A small network was trained on invented records. Each row is its activation on one of them, seen along a few directions.
Each row is followed by the record's values for the fields G, K, S, U, T, L, Y.
A field that a record lacks is left out.
The largest differences between rows may come from other fields.
In the rows, 500 means zero.
Random noise pushes rows far along 2 fixed directions. That doesn't count. These rows show it; they differ only by the noise:
[585 421 553 503 521 490 546 521 531 439 685 395 593 553 580 454]
[556 489 590 586 530 424 527 576 622 428 484 611 257 611 593 256]
[558 396 545 561 521 525 385 630 255 290 681 430 676 278 658 568]
[572 446 567 539 525 467 528 550 548 425 607 481 468 557 590 385]

[590 483 496 510 569 333 594 467 739 575 535 455 402 738 506 291] | G=g2, K=k2, U=u3, T=t3, L=l2
[456 638 416 580 573 551 435 552 442 703 510 535 533 375 507 550] | G=g2, K=k2, S=s4, U=u2, T=t1, L=l1, Y=y2
[535 561 453 544 585 546 416 606 471 641 604 547 578 417 569 524] | G=g1, K=k3, S=s1, U=u1, T=t1, L=l1, Y=y8
[555 400 505 420 501 476 439 504 468 345 525 426 518 479 544 598] | S=s3, U=u3, T=t2, L=l2, Y=y5
[473 548 380 434 466 593 525 434 425 725 533 428 682 434 434 682] | S=s1, U=u1, T=t1, L=l2, Y=y2
[479 492 510 506 401 512 621 465 651 552 445 570 459 646 423 390] | U=u1, T=t1, L=l2
[633 458 473 428 670 474 416 439 439 436 557 183 670 440 552 716] | G=g2, K=k1, S=s4, Y=y4
[578 437 488 400 521 501 511 455 570 525 463 404 462 516 496 569] | S=s1, U=u2, T=t2, L=l2, Y=y8
[551 587 442 486 652 448 411 518 421 645 383 463 412 462 514 544] | G=g2, K=k1, S=s1, Y=y2
[465 553 409 432 503 627 526 413 467 724 542 386 726 416 404 712] | S=s4, U=u2, T=t1, L=l2, Y=y2
[512 688 432 449 693 429 521 496 699 864 461 485 351 582 507 415] | G=g2, K=k3, S=s1, U=u2, T=t1, L=l1, Y=y2
[455 624 435 509 536 511 503 474 564 717 314 655 283 529 465 443] | S=s1, U=u2, T=t1, L=l2, Y=y2
[644 436 483 355 541 472 529 418 611 372 455 253 476 608 414 516] | G=g2, K=k2, S=s4, Y=y1
[478 547 437 421 524 594 577 400 509 797 687 432 755 542 374 656] | S=s1, U=u2, T=t3, L=l2, Y=y2
[473 480 544 466 422 525 656 354 647 588 579 471 585 672 383 470] | U=u2, T=t1, L=l2
[637 537 399 276 670 490 523 350 585 722 488 174 590 489 513 666] | G=g1, K=k3, S=s4, U=u3, T=t2, L=l2, Y=y2
[635 475 554 442 517 440 707 452 679 548 660 287 675 749 475 491] | G=g2, K=k1
[515 518 583 572 500 362 567 568 617 388 280 654 169 656 490 299] | G=g2, K=k1
[552 551 454 518 648 516 413 546 386 631 545 455 671 425 515 659] | G=g2, K=k1, S=s1, Y=y8
[406 458 501 401 321 626 588 306 464 492 507 366 624 528 337 675] | S=s3, U=u2, T=t1, L=l2, Y=y6
[579 410 354 311 627 640 383 513 147 462 589 139 862 187 530 875] | G=g1, K=k2, S=s1, Y=y2
[575 460 511 472 507 434 623 405 676 587 556 440 511 711 490 388] | G=g1, K=k1, U=u3, T=t1, L=l2
[467 519 531 473 499 435 377 589 419 342 311 464 265 411 570 452] | G=g2, K=k2, S=s2, U=u2, T=t2, L=l1, Y=y9
[543 489 515 585 491 520 449 595 459 433 706 588 610 497 579 440] | G=g1, K=k3, S=s2, U=u1, T=t1, L=l1, Y=y5
[397 670 418 561 483 568 544 480 572 738 370 692 331 554 443 436] | S=s1, U=u1, T=t1, L=l1, Y=y2
[515 611 458 454 576 497 395 477 413 609 389 451 411 306 492 589] | G=g2, K=k3, S=s4, U=u2, T=t1, L=l2, Y=y2
[630 392 511 471 581 381 529 565 568 276 454 427 329 586 520 356] | G=g2, K=k2
[408 496 589 667 446 485 355 663 322 288 298 827 233 281 542 375] | U=u2, T=t1, L=l2
[442 476 511 567 499 492 474 534 425 413 544 554 569 423 546 515] | U=u3, T=t2, L=l1
[573 430 474 439 560 474 446 489 370 348 477 351 588 378 512 574] | G=g2, K=k2
[469 471 489 496 496 496 506 467 523 441 407 556 417 496 490 418] | U=u3, T=t1, L=l2
[512 412 563 475 457 501 572 479 566 447 602 470 533 563 456 479] | U=u2, T=t1, L=l2
[376 508 517 583 389 566 451 521 367 422 442 586 477 412 520 588] | S=s3, U=u2, T=t2, L=l1, Y=y6
[439 596 511 587 553 430 484 552 628 631 478 758 377 646 555 357] | S=s2, U=u3, T=t2, L=l1, Y=y5
[549 449 539 421 434 484 593 407 717 430 414 480 354 672 415 459] | S=s4, U=u2, T=t2, L=l2, Y=y1
[428 558 506 593 431 517 588 534 627 518 476 674 410 609 469 342] | U=u1, T=t1, L=l1
[553 535 456 474 510 469 510 497 633 495 510 481 370 642 515 383] | G=g2, K=k2, S=s3, U=u1, T=t1, L=l1, Y=y5
[643 432 579 612 569 378 475 672 408 266 586 567 439 468 643 410] | G=g2, K=k1
[378 546 471 509 366 645 551 447 428 415 441 559 488 481 423 576] | S=s3, U=u1, T=t2, L=l1, Y=y6
[517 464 499 469 454 581 389 401 396 382 371 373 485 328 470 625] | G=g1, K=k2, S=s4, U=u2, T=t1, L=l2, Y=y4
[492 415 498 496 477 489 465 482 389 318 488 490 542 390 531 539] | U=u3, T=t2, L=l2
[393 659 403 529 552 609 512 499 472 789 506 604 560 449 465 575] | S=s1, U=u2, T=t1, L=l1, Y=y2
[401 651 488 519 518 486 487 456 587 723 200 715 126 526 429 388] | S=s1, U=u2, T=t1, L=l2, Y=y2

Which values does each new row have?
[644 497 563 456 543 364 540 484 657 436 494 444 383 727 524 395] | G=g2, K=k1, S=s2, Y=y5
[578 434 516 370 553 414 547 399 574 371 331 313 359 592 412 446] | G=g2, K=k2
[566 539 451 505 628 465 427 578 377 573 466 491 466 437 525 557] | G=g2, K=k1, S=s1, Y=y2
[566 474 538 400 528 420 487 489 468 344 470 375 460 428 550 519] | G=g2, K=k3, U=u3, T=t2, L=l2
[536 411 543 547 512 410 503 547 577 341 443 619 266 552 539 315] | U=u3, T=t1, L=l2
[488 420 493 454 485 519 320 571 263 266 468 497 613 263 591 665] | S=s2, U=u3, T=t2, L=l2, Y=y5
[451 522 542 585 462 527 635 495 669 595 609 626 510 688 451 367] | U=u2, T=t1, L=l1
[625 398 518 449 588 433 556 537 558 413 682 302 611 583 529 467] | G=g2, K=k2
[525 524 560 719 529 466 465 660 366 469 558 634 587 424 605 473] | G=g2, K=k1
[513 507 527 471 493 420 518 452 689 473 350 623 272 680 502 354] | S=s2, U=u3, T=t2, L=l2, Y=y5
[497 672 426 495 566 488 424 507 483 605 297 563 268 377 475 465] | G=g2, K=k3, S=s4, U=u2, T=t1, L=l2, Y=y2
[444 521 509 591 398 568 610 477 530 510 638 612 636 576 445 460] | U=u1, T=t1, L=l1
[484 517 518 602 454 439 517 573 591 483 350 709 287 553 503 311] | U=u1, T=t1, L=l2
[428 573 526 638 427 519 572 526 582 503 468 758 385 590 470 317] | U=u1, T=t1, L=l1
[434 430 541 562 378 582 440 609 244 301 576 582 673 269 480 612] | U=u2, T=t1, L=l2
[530 473 502 450 463 522 604 454 658 546 692 467 613 712 482 515] | S=s3, U=u1, T=t2, L=l1, Y=y5
[538 425 514 409 472 453 626 404 617 457 500 411 528 622 471 509] | U=u3, T=t2, L=l2
[503 558 434 390 538 530 687 333 741 852 581 434 516 766 346 486] | S=s1, U=u2, T=t3, L=l2, Y=y2
[554 380 559 461 435 552 598 467 523 516 732 347 758 594 456 545] | G=g1, K=k1, U=u2, T=t1, L=l2
[490 421 551 464 422 506 594 448 556 473 580 460 574 563 419 513] | U=u2, T=t1, L=l2
[497 489 529 457 487 530 653 449 653 573 614 428 630 642 480 496] | U=u2, T=t2, L=l1
